Each row below is a small network's average activation on inputs in which a field has the value named, seen along a few directions.
Related values have similar rows: they may be neighbours, one step apart, or belong to one group.
(in the rows, 500 means zero)
Strong random noise was added to every row along 14 fixed directions; ignore it. To show where, here is one row again and again, with new noise each time:
[583 848 483 467 620 437 580 516 638 411 521 461 365 506 472 473 545 629
 708 511 607 324 525 514 467 419]
[325 656 523 377 371 348 516 562 389 629 351 435 567 306 688 473 605 454
 678 366 711 497 306 523 229 466]
[618 478 567 481 455 472 604 341 511 539 624 600 533 568 420 605 493 480
 478 681 421 405 735 391 391 475]
[499 588 446 584 593 672 439 514 499 419 455 484 458 488 580 515 648 616
 581 545 578 185 345 546 512 334]
[437 542 478 562 504 526 466 533 408 429 335 447 405 375 485 559 510 400
 558 518 391 521 530 408 481 475]
[664 508 512 454 478 464 499 520 278 553 410 593 396 643 324 431 440 465
 535 493 536 593 437 328 568 689]
[570 595 582 388 568 617 528 494 400 464 484 492 678 607 590 367 453 431
 613 627 543 412 611 570 499 432]
[581 609 649 547 624 669 479 573 441 449 490 505 439 595 445 554 452 442
 472 567 538 331 682 397 491 532]
[592 496 578 537 617 541 595 479 501 520 478 433 531 648 338 492 344 496
 478 746 416 611 560 484 601 648]
[493 625 342 540 339 534 452 616 333 501 513 393 469 338 554 491 446 591
 459 437 515 466 487 515 558 553]
[490 523 556 501 508 407 508 444 686 456 651 595 336 393 573 657 756 581
 512 412 545 303 542 439 341 290]
[357 449 575 544 329 540 480 471 338 625 264 578 618 526 489 532 433 379
 595 492 515 649 587 408 311 591]
[638 429 415 487 407 539 524 465 349 525 543 507 489 523 489 486 466 481
 412 617 391 507 510 500 556 479]
[603 613 471 295 542 462 551 451 369 451 516 478 514 528 511 375 505 389
 621 601 474 556 513 488 516 438]
[571 465 605 407 562 616 456 561 334 432 465 535 628 539 648 375 563 427
 563 535 541 380 504 529 541 412]
[681 607 587 384 622 312 661 463 404 453 431 475 677 437 538 380 535 526
 740 711 512 233 423 460 518 508]


U, 13 values:
u3: [519 403 433 446 467 561 445 610 368 564 606 477 596 492 504 428 474 581
 349 547 523 533 348 553 627 634]
u8: [437 476 682 456 606 400 505 552 648 429 514 522 409 428 549 559 584 465
 526 419 466 608 568 460 459 478]
u7: [419 510 696 454 765 571 472 375 406 474 387 506 635 568 377 514 458 209
 586 588 532 343 513 282 431 625]
u13: [466 380 563 477 515 525 408 469 526 511 565 563 684 520 573 479 453 398
 404 311 511 411 706 502 485 487]
u6: [527 650 410 407 427 489 501 484 374 358 469 502 462 417 479 446 461 411
 643 504 367 610 728 418 526 464]
u1: [589 526 653 387 613 352 618 521 514 508 591 415 647 461 549 495 385 371
 384 593 521 405 570 541 477 548]
u2: [530 578 408 519 588 415 432 504 508 321 384 490 327 427 464 462 488 385
 570 341 463 402 489 448 595 423]
u12: [468 557 424 513 359 529 458 562 485 443 543 557 459 458 566 537 583 583
 500 418 579 412 449 516 440 453]
u10: [657 371 413 630 339 529 606 474 636 493 497 674 351 556 509 596 514 476
 429 594 254 492 740 574 406 285]
u4: [461 496 524 523 490 501 495 478 531 512 520 475 588 465 491 498 415 530
 487 448 504 458 591 486 555 553]
u9: [351 485 508 515 606 626 383 672 405 411 417 443 408 449 411 491 536 447
 464 467 502 677 415 347 570 655]
u11: [504 662 463 612 501 555 512 553 390 360 121 511 477 407 524 439 480 365
 762 524 393 374 489 441 426 481]
u5: [520 472 464 527 328 457 531 662 559 504 454 603 435 444 605 490 608 604
 578 401 525 600 472 582 387 436]
U is arranged as 4 separate groups.
Which other values are in the same group as u2? Give them in the order they are listed.
Answer: u1, u12
Which other values are in the same group as u9? Give them in the order they are listed.
Answer: u3, u13, u10, u5
Which other values are in the same group as u11? Give them in the order they are listed.
Answer: u7

T, 24 values:
t22: [512 755 215 742 267 545 480 272 577 688 363 448 407 442 438 664 251 439
 503 359 359 397 813 535 347 358]
t17: [488 887 297 503 433 430 567 450 750 427 813 496 282 460 337 678 675 919
 675 476 739 518 510 442 401 519]
t8: [384 535 627 261 525 372 533 357 482 587 591 594 495 604 294 509 546 603
 653 622 721 748 234 353 428 792]
t21: [372 441 625 495 834 540 490 573 840 427 531 432 428 677 495 442 551 456
 475 355 634 668 339 671 515 472]
t15: [451 636 505 283 370 353 627 282 493 751 537 494 427 512 544 577 539 223
 390 576 611 580 311 500  43 377]
t13: [663 430 498 574 682 455 718 332 761 333 561 395 471 536 404 576 516 504
 555 837 233 503 650 590 539 285]
t16: [253 699 468 416 641 435 600 287 861 420 519 442 432 647 434 449 544 509
 762 730 530 828 505 678 426 376]
t3: [461 296 531 537 216 507 470 450 306 680 375 533 744 521 515 548 265 388
 356 573 332 759 869 480 382 586]
t10: [518 457 416 429 528 573 475 479 302 431 305 496 550 420 535 493 575 241
 535 555 471 381 341 385 422 478]
t14: [573 705 577 360 596 418 450 610 532 570 537 610 331 649 472 475 596 457
 572 430 761 381 476 454 361 399]
t9: [734 427 443 556  36 277 645 693 743 602 787 719 360 419 661 579 567 798
 218 341 381 635 767 668 340 353]
t2: [721 499 658 511 811 509 588 528 324 645 492 283 463 494 388 509 436 381
 364 689 530 272 240 389 627 633]
t23: [419 487 617 393 721 550 513 261 638 596 863 266 610 505 470 628 530 494
 222 661 639 322 382 550 538 453]
t19: [241 987 367 511 540 797 314 601 655 350 598 433 196 440 546 654 806 760
 667 339 774 214 541 472 267 190]
t5: [351 249 555 593 602 575 367 630 508 476 555 365 472 360 609 665 596 349
 242 425 561 369 384 516 576 490]
t24: [695 631 479 464 416 548 467 690 524 659 670 600 185 768 340 520 230 593
 192 171 654 586 687 518 615 637]
t11: [278 397 492 598 396 590 457 428 296 662  91 624 806 526 509 498 526 452
 651 549 537 344 341 462 242 539]
t20: [389 583 888 358 573 501 491 572 397 430 713 550 512 622 348 597 583 575
 530 554 686 712 682 171 475 867]
t18: [181 543 303 550 385 812 318 503 498 326 506 632 411 487 368 491 600 783
 811 469 496 856 497 352 651 632]
t12: [563 389 577 626 524 609 579 661 703 502 580 549 521 736 497 481 383 800
 476 475 650 557 455 699 634 629]
t1: [516 380 416 424 117 317 513 529 253 523 514 680 606 346 488 384 516 514
 674 464 366 809 721 358 573 715]
t4: [364 420 630 684 674 549 508 410 615 419 294 635 640 579 332 475 509 558
 781 587 395 508 573 328 510 686]
t7: [634 422 464 618 637 413 545 344 513 484 325 542 543 595 223 421 299 392
 584 612 218 600 558 314 710 713]
t6: [580 646 530 745 426 765 674 598 441 576 229 598 450 792 441 467 507 733
 627 876 577 445 204 664 281 555]
A value of T combines one of 4 hidden first parts with one of 6 second parts; all combinations occur once.
t2 and t22 share the first part; t2 and t23 share the second. Which value has the first part of t23 and the second part of t22?
Answer: t20
t9 and t14 share the first part; t9 and t7 share the second. Which value has the first part of t7 and the second part of t14?
Answer: t1
t19 and t24 share the first part; t19 and t13 share the second. Which value has the first part of t13 and the second part of t24?
Answer: t12
t6 and t15 share the first part; t6 and t21 share the second. Which value has the first part of t21 and the second part of t15?
Answer: t10
